A small network was shown many inputs. Here are its activations along a few directions, one row for each input.
In each table, some parts of the input vary, and every possible input appears once, in random order.
Descriptions start from the smaller parts, as in this example, which fits no table here: one of 4 places along a line, together with either a single point or one of 9 places around a ring or (one of 3 separate values, together with one of 5 places around a ring).
Shared parts are said once, and a part with two or three values counts as separate values.
In the rows, 128 means zero.

Other details of the inputs shift rows strongly along two fixed directions, in all tables alike. That doesn't count.
To show where, the next rows are all for the same input, with only those details redrawn:
[148  99 134 121 137 155 108 114 119 168 121]
[ 72 125  98 127 122 134 114  48 119 122 111]
[146 134 133 141 102 132 114 160 138 110 164]

Table:
x1: [134  87 137 118 149 153 117 133 105 160 114]
x2: [145 119 118 118 141 150 112 124 125 185 114]
x3: [ 52 166  97 133  92 100 122 113 121  70 154]
x4: [ 93 147 123 106 130 114 154  42 112 104  84]
x5: [147 128 122 137 110 134 113 166 147  99 156]
x6: [176 107 145 111 156 115 151 104 119 154 102]
x7: [145 140 124 140 100 128 112 165 138 117 159]
x8: [133 158 126 127 104 119 119 174 137 137 166]
x9: [136 136 125 137 118 132 111 182 142 101 143]
x10: [148  99 134 121 137 155 108 114 119 168 121]
x11: [141  94 136 116 156 160 107 131 122 153 104]
x12: [ 98 139 109 106 137 105 157  39 114 106  94]
x13: [135 141 139 141 102 111 113 169 136 128 163]
x14: [134  91 133 128 151 141 114 139 109 170 105]
x15: [136 137 143 130 100 125 116 163 132 119 172]
x16: [164 156 158 138 108 109 158 162 137 104 127]
x17: [176 109 140 100 153 123 153 104 115 151 105]
x18: [ 93 177 121 137 102  80 157  87 136  49 130]
x19: [170 148 142 145 111 107 165 163 135 102 128]
x20: [ 69 175  70 141  98 107 122 112 152  70 140]
x21: [148 102 132 122 154 158 122 111 120 166 132]
x22: [134 148 123 146 127 122 114 187 151 115 138]
x23: [130 117 128 103 150 144 116 139 108 187 118]
x24: [165 124 154 106 140 139 155 114 114 157  86]
x25: [ 89 147 127 117 130 109 153  44 117 109  77]
x26: [146 132 118 148 112 120 110 171 151 108 147]
x27: [143 146 110 146 117 119 115 176 156 119 146]
x28: [ 71 126 101 139 142 129 126  45 123 123 119]
x29: [ 68 143  86 136 129 120 116  58 128 142 101]
x30: [ 56 113 104 135 137 123 121  66 108 116 100]
x31: [171 118 153  99 149 132 148 105 113 150  99]
x32: [141  92 141 128 159 151 105 131 126 156 101]
x33: [167 117 146 108 140 137 156 115 115 155  84]
x34: [138 133 132 139 137 139 126 175 143  93 160]
x35: [175 110 151 111 156 118 150 105 119 155 101]
x36: [150  90 129 127 149 148 106 120 131 160 109]
x37: [115 119 145 126 114 126 159 191 188 118 146]
x38: [ 71 160  77 143  93 108 117 107 146  59 141]
x39: [150  93 127 129 166 151 119 117 132 159 120]
x40: [135  89 140 130 169 148 129 131 109 162 122]
x41: [164 154 162 135 107 108 156 160 137 100 127]
x42: [148  97 139 132 141 147 107 114 123 171 118]
x43: [136 134 130 148 122 123 109 182 146 104 139]
x44: [172 151 139 144 114 107 165 162 135 102 131]
x45: [138 108 135 108 134 143 109 123 113 183 123]
x46: [144 138 129 152 104 119 111 165 142 119 156]
x47: [129 137 139 138 112 113 115 180 126 120 160]
x48: [ 60 141  82 120 144 133 116  75 127 123  88]
x49: [131 105 126 126 157 139 119 145 114 181 104]
x50: [133 156 131 139 107 110 118 174 141 140 162]
x51: [147 131 120 138 126 136 126 164 148  97 168]
x52: [ 60 167 105 138 101 106 135  96 132  71 174]
x53: [165 150 150 140 108 106 160 163 138 102 125]
x54: [171 115 137 113 143 138 161 116 112 156  87]
x55: [ 56 124 107 113 130 128 118  61 102 121 115]
x56: [134  93 128 117 148 149 116 139 104 167 109]
x57: [167 154 164 131 114 104 152 154 136  96 134]
x58: [140 100 149 121 139 139 108 118 117 180 125]
x59: [136 139 146 143 121 118 128 162 137 120 181]
x60: [ 89 184 122 127  92  95 160  93 132  50 124]
x61: [ 36 148 102 122  95 113 167 123 183  68 139]
x62: [130 134 146 140 131 120 130 172 127 112 177]
x63: [ 97 145  97 119 130 117 168  48 110 110  80]
x64: [131 127 133 140 130 132 136 177 125 100 170]
x65: [165 122 157 103 139 139 153 113 114 154  87]
x66: [131 107 120 114 153 148 121 144 110 178 107]
x67: [141  95 139 129 176 154 118 129 127 155 112]
x68: [131 114 133 115 154 135 114 139 112 190 115]
x69: [130 130 148 139 114 117 116 174 126 113 165]
x70: [130 136 141 128 127 128 132 172 123 109 181]
- The inputs of x22 and x48 match in every part but one. If x41 is changed in the same way as x22 into x48, which row does it become? => x65
- The inputs of x36 and x5 match in every part but one. If x62 is changed in the same way as x36 into x5, which row does it become? => x70
- What do these inputs look like to the network? => one of 2 separate values, together with either a single point or one of 10 places along a line or (one of 4 places along a line, together with one of 6 places around a ring)
- Which other rows does x3 become when the choice among 2 separate values takes its other values? List them by row number. => x47
- Which other rows does x38 become when the place on the ring of 6 takes its other values? List them by row number. => x3, x7, x9, x45, x56

Table:
x71: [ 38 140  80 158 124 114 122  65 123  74 117]
x72: [136 125 130 133 115 132 133 186 151 116 164]
x73: [138  98 118 111 154 151 106 118 105 193  79]
x74: [147 122 131 132 135 133 116 182 144 111 162]
x75: [139 148 125 137 108 122 113 186 142 118 143]
x76: [187 157 140 146  99 116 119 136 135 107 166]
x77: [ 30 162  81 134 107 103 123  66 139  92 112]
x78: [134 123 127 135 119 134 126 181 149 109 167]
x79: [170 165 150 126 129  96 191 180 140 102 117]
x80: [130 134 138 140 113 129 131 182 156 123 161]
x81: [154 104 153 105 149 162 120  80  82 181 111]
x82: [166  96 141 105 137 139 121  68  94 189 112]
x83: [147 142 163 134 109 102 119 154 104 109 181]
x84: [169  90 159  97 163 146 166  90 128 155  45]
x85: [ 35 148  78 146 129 114 119  60 128  69 119]
x86: [128  93 133 109 158 155 121 112 128 201  93]
- What do these inputs look like to the network? => either one of 2 separate values or one of 4 places along a line or one of 10 places along a line
- Which other rows belong to the same alternative as x76? List them by row number. => x81, x82, x83
